These are the activations of a small neural network, seen along a few directions. Each row is one input.
In each table, some parts of the input vary, and every possible input appears once, in random order.
Descriptions start from the smaller parts, as in this example, which fits no table here: line(6) and (point or ring(11) or (values(2) and ring(8))).
Shared parts are said once, and a part with two or three values counts as separate values.
In the rows, zero is written as 128.

Other details of the inputs vary at random and push rows far along two fixed directions, the same in every table; ignore that.

Rows:
R1: [144 133 131 117  65 182  93  94 120 143 111]
R2: [120 145 102 209 126 125 224 177 150  40 171]
R3: [ 94 120 106 211 116 130 215 182 142  35 173]
R4: [ 94 134  90 188 100 116 198 137 141  88 181]
R5: [122 145 149  79  33 172  97 106 150 171 144]
R6: [144 141 169  92  76 138  99  90 150 179 141]
R7: [133 111 115 114 178 124 102 135 113 130  95]
R8: [161 124 126 102 240  96  82 122  97 149  66]
R9: [102 134  87 192 115 105 231 150 160  62 180]
R10: [168 168 161 101  31 196  88  40 128 144 129]
R11: [ 98 115  88 149 115 124 158 195 133 110 165]
R12: [122 120 152 107 232  76  89 149  90 178  89]
R13: [124 116 153 145 165 134  96 102  79 128 108]
R14: [165 165 158  55  40 166 108  84 169 168 128]
R15: [134 138  83 154 113 140 144 164 138 111 147]
R16: [151 124 130 139 247  85 106 136  91 120  64]
R17: [121 128 131 158 129  98 197 173 172 107 170]
R18: [142 144 166  50  37 172  90  81 159 171 123]
R19: [111  97 166 120 180  86 122 139 128 145 120]
R20: [139 138  98 126 115 120 165 171 155 106 149]
R21: [164 160 125 116  36 187 103  88 141 132 126]
R22: [108 102 167 117 164  99  91 125 116 171 124]
R23: [102 101 132 135 184  95 133  95 105 122 110]
R24: [126 135  93 136 107 124 149 175 140 119 159]
R25: [145 125 132  69  78 154 100 111 139 147 121]
R26: [125 100 118 124 236 106  73 140  76 159  80]
R27: [ 98  96 143 131 221  84  90  83  68 157  90]
R28: [128 125 115 149 106 149 143 140 135  92 119]
Each input here is: values(4) and (point or line(6)).
- The inputs of R7 and R15 match in every part but the values(4) part. If R25 is changed in the same way as R7 into R15, which row does it become? => R24
- Which other rows does R1 become when the values(4) part takes its other values? List them by row number. => R16, R21, R28

Rows:
R29: [163 132 187  84 172 134  47  31  81 168  63]
R30: [ 95 133 105  94   6 147 158 169 191 154 198]
R31: [156 148 178 103  81 169  89  80 128 148 114]
R32: [103 101 121 143 194 101 106  77  74 137 103]
R33: [126 113 145  75 199  70 109 153 129 181 112]
R34: [131 149 129 121  20 156 165 154 194 126 185]
R35: [117 141 133 153  13 186 155 137 162 100 175]
R36: [ 72  94 115 211 214  87 162 221  90  97 142]
R37: [175 135 196  47 174 112  50  76 120 204  73]
R38: [115 135 124 120  13 161 157 158 189 131 186]
R39: [122 123  58 162 143 143 134 191 110  96 130]
R40: [180 142 109 117 207 121  98 130  98 118  63]
R41: [158 164  66 148  33 188 167 158 166  74 154]
R42: [ 85 107 113 152 133 102 152 205 141 138 165]
R43: [169 156 183 102  87 167  96  73 135 141 109]
R44: [109 126 100 183 149 107 186 112 124  76 146]
R45: [ 72  93 102 214 214  83 168 187  83  85 140]
R46: [164 153 148 102  96 151 116  11 130 127 106]
R47: [144 116 160  81 170 127  53   4  77 170  66]
R48: [118 108  60 181 221 103 150 215  98  79 109]
R49: [138 154 122  90  27 138 178 152 208 134 185]
R50: [ 76  89 103 140 220  45 171 234 135 134 148]
R51: [117 105 148 143 194 110 102 103  81 127  94]
R52: [168 155 169 105  91 162 103  44 128 128 106]
- Describe the family of inputs behind these rows. => line(4) and (point or line(5))
- The inputs of R42 and R38 match in every part but the line(4) part. If R39 is changed in the same way as R42 into R38, which row does it become? => R48
- Which other rows agree with R41 in the line(4) part? List them by row number. => R29, R31, R33, R34, R44
- A walk changes only the line(5) part. It starts at R47 and steps to R51. List the rest of the walk in order. => R35, R38, R50

Rows:
R53: [128 118 138 145 237  70 147  99  93 102  99]
R54: [125 120 101 184 223 105 132 137  79 105  92]
R55: [123 119  81 151 122 124 170 209 159  89 141]
R56: [131 114 136 147 240  73 150 100  94 100 102]
R57: [129 125 146 121 142 127 116  54 112 140 102]
R58: [ 99 112 141 146 169  99 123  97 105 137 123]
R59: [127 154 157 141  88 112 187 146 181 123 174]
R60: [134 110 124 102 184  91 113 144 129 145  96]
R61: [142 127 142  68  89 165  73 111 120 165 106]
R62: [138 120 172  91  75 155  80  72 132 167 130]
R63: [ 83 117 113 190 104 124 178 159 138  86 166]
R64: [134 127 151  62  85 145  85  91 129 174 116]
R65: [133 132 151 116  71 180  81  84 119 140 114]
R66: [143 146 114 155  85 163 165 132 138  59 140]
R67: [131 122 148 126 134 139 110  76 111 130  97]
R68: [155 146 122  69  86 160  73  92 115 177 112]
R69: [ 85 116 108 188 110 117 188 138 143  93 177]
R70: [117 116 150  97 131 140  80 131 103 162 112]
R71: [ 88 104 103 208 158 124 168 193 116  75 148]
R72: [120 123 147  72 137 107  97  90 116 177 113]
R73: [134 129 140 133 131 157 100  98 102 120  89]
R74: [132 114 121  99 187  81 123 124 134 152 106]
R75: [179 150 113  64  98 153  72  90 136 171  95]
R76: [111 102 157 132 164 102 104 126 107 147 123]
R77: [102 107 111 186 110 138 163 193 139  89 170]
R78: [159 118 123  84 141 139  87 132 133 149  89]
R79: [144 141 133  83  82 164  72  90 114 180 126]
R80: [113 111 157  91 130 124  91 111 113 172 122]
R81: [122 104 124 122 230  80 121 162 113 132  97]
R82: [121 135 110 176 118 121 201 145 142  50 155]
R83: [160 159  93 161  87 161 168 114 135  68 148]
R84: [160 141 138  68  94 170  73 106 135 152  96]
R85: [140 138 118  87 138 130  80 116  98 170 102]
R86: [ 86 126 121 134  71 123 168 139 153 129 182]
R87: [157 124  94 110 191 106 104 146 117 147  94]
R88: [109 121 132 151 169 104 143  91 109 120 111]
R89: [110 114 160  89 129 121  88 109 110 173 119]
R90: [122 116 125 163 166 139 126 132 100 100  98]
R91: [139 132 126 138 133 148  86  88  96 146 108]
R92: [138 162 118 173 121 115 184 196 159 103 164]
R93: [105 118 129 151  74 129 162 122 156 120 183]
R94: [149 132  96 120 192 114 106 148 111 137 102]
R95: [124 137 104 119  83 133 168 131 175 116 164]
R96: [159 140 141 103  75 170  69  73 118 169 127]
R97: [117 115  86 150 120 109 186 193 170  94 155]
R98: [103 136  85 203 106 137 169 161 124  87 162]
R99: [135 112 139 148 231  86 140 119  91  91  95]
R100: [145 147 103 111  28 190 141 149 177 105 153]
R101: [133 115 158 113 125 147  74 114 108 153 111]
R102: [129 134 129 100 133 133  79 113  96 173 116]
R103: [156 144 142 102  75 166  68  75 117 169 125]
R104: [103 106 132 167 218  89 138 131  90 108  93]
R105: [130 129  97 119  86 123 172 139 182 119 160]
R106: [139 162 163 127  33 148 172 145 191 120 173]
R107: [165 176  97 146  28 185 164  94 150  72 157]
R108: [141 162 161 124  37 142 182 123 198 129 184]
R109: [123 119 145  74 138 111 100  92 119 175 116]
R110: [ 99  94 150 144 218  67 117 125  97 149 122]
R111: [173 160 116  71  92 164  74  88 131 162 103]
R112: [ 99 117  92 164 165  92 185 206 148  86 150]
R113: [115 111 123 118 235  66 128 142 114 141 103]
R114: [ 98  99 133 118 215  72 117 164  93 147 103]
R115: [176 147 150  96  87 182  96  64 121 109 100]
R116: [ 88  94 140 128 219  68 125 141  96 158 125]
R117: [148 164 152 130  36 167 156 162 183 114 162]
R118: [166 179 132 131  34 167 159 143 182 124 171]
R119: [116 144  79 202 110 142 180 151 125  73 145]
R120: [110 134 127 151  16 176 155 105 162 106 175]
R121: [113 128 145 177 167  83 199 212 158  98 161]
R122: [122 130 134 181 167 102 185 229 151  91 150]
R123: [128 120 139  84 136 137  80 133 104 159  98]
R124: [105 101 135 126 175 119 104 167  98 144 118]
- The inputs of R59 and R108 match in every part but one. If R104 is changed in the same way as R59 into R108, which row does it become? => R67
- The inputs of R119 and R54 match in every part but one. If R89 is changed in the same way as R119 into R54, which row does it become? => R80
- Describe the family of inputs behind these rows. => values(2) and line(4) and (point or line(8))
- Which other rows agree with R102 in the values(2) part and the line(4) part? List them by row number. => R75, R85, R92, R98, R103, R107, R111, R119
- Which other rows does R122 become when the values(2) part takes its other values? List them by row number. => R117
- Which other rows does R124 become when the line(8) part takes its other values? List them by row number. => R61, R71, R77, R78, R90, R100, R115
- Which other rows agree with R113 in the values(2) part and the line(4) part? List them by row number. => R53, R58, R59, R72, R74, R86, R88, R110
